These are the activations of a small neural network, seen along a few directions. Each row is one input.
Each table varies a few parts of the input and shows all the possible inputs, shuffled.
A made-up example of a description, with smaller parts first: ring(8) and (point or line(9) or (values(3) and line(6))).
Shared parts are said once, and a part with two or three values counts as separate values.

Other details of the inputs vary at random and push rows far along two fixed directions, the same in every table; ignore that.

A family of inputs:
row 1: [ 71  48  73  -4   9 -69 -12 -27 -20  26  28  62  22]
row 2: [ 68  54  64  -7  -4 -62 -22 -13 -25  36  29  70  18]
row 3: [  8 -30   7 -43 -51  12 -18  53  -5 -48  13 -64  -9]
row 4: [ 69  57  60 -19 -12 -70  19  -8 -57   7 -35  66  19]
row 5: [-14 -37 -28 -49 -29 -24 -14  46   7 -50  12 -39  -9]
row 6: [-47  22 -39  46  59  50  31 -56  22  45 -62  39  19]
row 7: [ 66  49  52 -24   7 -83  11 -13 -23  31  -7  55  31]
row 8: [  1 -35 -19 -46  -9 -20   9  41   1 -75   7 -48 -19]
row 9: [ 92  54  73  -1 -15 -58   3 -22 -39  18  19  67  -4]
row 10: [ 64  59  72 -22 -15 -49 -16  -7 -28  50  -3  28  31]
row 11: [-25 -33   7  -3 -19 -21  -8  35   0 -66  57 -39  -4]
row 12: [-55  21 -15  93  49  47  21 -57  28  53  -4  30  -4]
row 13: [ 47  62  73  16  -9 -68  -7   1 -40  35  37  69  24]
row 14: [-28 -33 -24 -54 -37 -20  -9  39  -1 -62   0 -33   3]
row 15: [  1 -41 -22 -45 -41 -19  -8  57  -5 -58   3 -34 -21]
row 16: [-35  19 -19  50  50  61  -1 -60  31  81 -35   0  29]
row 17: [-46  21 -28  96  29  58  22 -53  10  60  -5  36  -9]
row 18: [ 59  53  59 -23 -26 -71   7   0 -47  23 -33  74  23]
row 19: [-27  10 -26  49  67  56  18 -55  31  73 -39  17  -2]
row 20: [  8 -46  -9 -49 -40  -3 -12  57  -3 -46  17 -49 -25]
row 21: [-20   4 -30  57  50  64  15 -49  21  78 -46  22  -7]
row 22: [-39   8 -36  42  47  50  -7 -45  34  94 -32  25  10]
row 23: [-12 -25  -4  -9 -51  -4  -4  55 -22 -60  57 -28 -20]
row 24: [-79 -60 -78  33  11 120  -3   0  44 -17 -26 -89 -20]
row 25: [ -3 -46 -10 -52 -12 -15 -10  34   6 -50  27 -63  -8]
row 26: [-54  14 -43  40  49  39  21 -59  31  58 -52  39  36]
row 27: [ 11 -39 -20 -41 -28 -19   3  49 -14 -74   1 -43 -26]
row 28: [  1 -37   0 -27 -15  -5  -9  21  10 -80  44 -45 -33]
row 29: [  7 -26  11 -42 -22   7  -5  35  -2 -66  14 -82 -12]
row 30: [ -89  -68 -101   38    7  115  -15    1   55  -17   13  -42  -32]
Each input here is: ring(5) and (values(2) or line(4)).
Changing only the ring(5) part turns row 11 into row 12. The same change can be made to row 26. Which row results?
> row 6
Which other rows does row 1 become when the values(2) part takes its other values? List them by row number.
> row 11
Which other rows does row 28 become when the values(2) part takes its other values? List them by row number.
> row 12
List by row number the other rows that have the ring(5) part in common with row 10.
> row 2, row 5, row 13, row 14, row 22
List by row number the other rows that have the ring(5) part in common with row 23.
> row 3, row 15, row 18, row 20, row 30

A family of inputs:
row 31: [ 36  49  44  21  26 -33 -15 -35   1  80   5  63  27]
row 32: [ 47  57  62  21  22 -14  -6 -49  -5  77  -4  38  29]
row 33: [ 39  49  17   0  11 -38  17 -36 -18  59 -65  83  22]
row 34: [-62 -52 -52 -12 -21  20  -5  32  16 -79  32 -52 -11]
row 35: [ 23  50  24  26  25 -46   1 -36  -4  62   7  86  25]
row 36: [ 74   5  41 -88 -43 -64 -10  48 -38 -40 -16 -13   4]
row 37: [-41 -55 -41 -39 -18  25  -6  48  12 -59  -6 -89  -8]
row 38: [-43 -58 -52   8 -28  34   2  38   4 -70  37 -42 -38]
row 39: [ -24  -54  -32  -46  -11   34   -5   38   16  -49   -2 -102   -7]
row 40: [ 48  13  51 -70 -49 -87   3  52 -47 -47   5  -8  11]
row 41: [-41 -57 -42   3 -35  40  -5  46   4 -62  38 -49 -39]
row 42: [ 40  61  50  40  27 -28  20 -46 -24  42  -7  72  12]
row 43: [-46  -7 -42  78  27  88   0 -31  31  56 -11   4 -20]
row 44: [ 67   0  36 -79 -30 -78  12  34 -30 -61 -19   3  -4]
row 45: [ 25  64  48  27  10 -33   5 -34 -18  62  -2  76  33]
row 46: [-46 -19 -41  45  53  70 -20 -49  55  71  -3 -12   4]
row 47: [-48 -57 -48 -31  -1  13  15  32  17 -78 -10 -70 -16]
row 48: [ 86   4  43 -93 -34 -48  -7  39 -30 -31 -10 -29   5]
row 49: [ 47  12  47 -33 -49 -68   2  38 -47 -65  41  10  -2]
row 50: [ 82  11  71 -38 -49 -46 -12  38 -34 -31  47 -24 -29]
row 51: [-73  -6 -65  47  40  51  21 -37  30  41 -55  12  11]
row 52: [ 32  63  50  40   4 -21   9 -31 -27  59  -4  76  21]
row 53: [-24 -50 -18 -15 -25  48 -18  30  17 -58  31 -92 -28]
row 54: [ 37  63  58  27  16 -26  -4 -38 -12  70  -6  58  34]
row 55: [-68  -4 -49  61  56  59  13 -52  39  28 -16  11   4]
row 56: [-73 -12 -59  53  42  55  -9 -33  46  56  -2  23   8]
row 57: [-64 -14 -59  54  64  48   2 -48  50  40  -5  19  -1]
row 58: [-56  -2 -37  71  31  85  -3 -37  32  49 -19  -2   0]
row 59: [ 60   4  36 -84 -52 -75  -4  48 -43 -45 -16   5   2]
row 60: [-35 -58 -43   5 -10  34   6  30   8 -78  34 -52 -47]
Changing only one part turns row 49 into row 42. The same change can be made to row 34. Which row results?
> row 55
Describe the family of inputs behind these rows.
> line(5) and (values(2) or line(4))
A walk changes only the line(4) part. It starts at row 31 and steps to row 54. List the rest of the walk in order.
> row 58, row 43
A walk changes only the line(5) part. It starts at row 39 and steps to row 37. List the rest of the walk in order.
> row 40, row 51, row 47
Which other rows does row 56 become when the line(5) part takes its other values? List them by row number.
> row 31, row 35, row 46, row 57

A family of inputs:
row 61: [ 59   3  73 -74 -62 -77 -28  52 -30 -42  49 -24   8]
row 62: [ -50  -85  -77  -96  -43   10    6   87    4  -98  -55 -108  -12]
row 63: [ 71   2  47 -62 -55 -82  -3  55 -40 -67  46   6 -18]
row 64: [ 37  39  42  41  18   9  17 -30 -21  40 -26  42  -7]
row 65: [ 16  37  25  31   9   3 -10 -31  -2  77  -7  43  29]
row 66: [ -26  -92  -71 -113  -19   23   -9   51   28 -109  -41 -119  -13]
row 67: [ -38  -71  -46  -43  -63   33  -20   78    4 -109   39  -95  -32]
row 68: [ 35  43  38  30  26   6  14 -36 -12  56  -9  30   6]
row 69: [ 75  10  76 -67 -43 -77 -12  38 -31 -52  48 -45  -8]
row 70: [  4  47  21  38  41 -25   7 -46  -1  56  -8  64  37]
row 71: [ 20  37  12  30  30  -8   6 -37  -2  69  -4  69   8]
row 72: [-81 -50 -78  52  39 107  -1 -26  54  13  -8 -70 -16]
row 73: [  5  46  19  49  17 -23  29 -48 -16  40 -24  75  11]
row 74: [-78 -46 -75  57  33 118  11 -16  48  -2 -19 -53 -27]
row 75: [ 22  37  12  42  16  -9  13 -36 -12  54 -19  77  -8]
row 76: [ -1  50  30  28  45 -28  -2 -44   8  56  -7  58  35]
row 77: [ 70  -6  50 -67 -43 -91 -20  53 -33 -56  54  -5  -3]
row 78: [-103  -48  -91   49   20  119   -9  -13   47   22  -10  -41   -9]
row 79: [  6  51  18  43  24 -19  26 -45  -8  46 -16  74  21]
row 80: [-123  -46 -102   60   50   98   12  -32   54    3  -12  -26   -2]
row 81: [ 64  -4  59 -74 -39 -94 -26  51 -22 -53  55  -9  -5]
row 82: [ 18  47  20  44  -1   9   0 -26 -20  57 -25  57   4]
Describe the family of inputs behind these rows.
> values(2) or (line(4) and line(5))
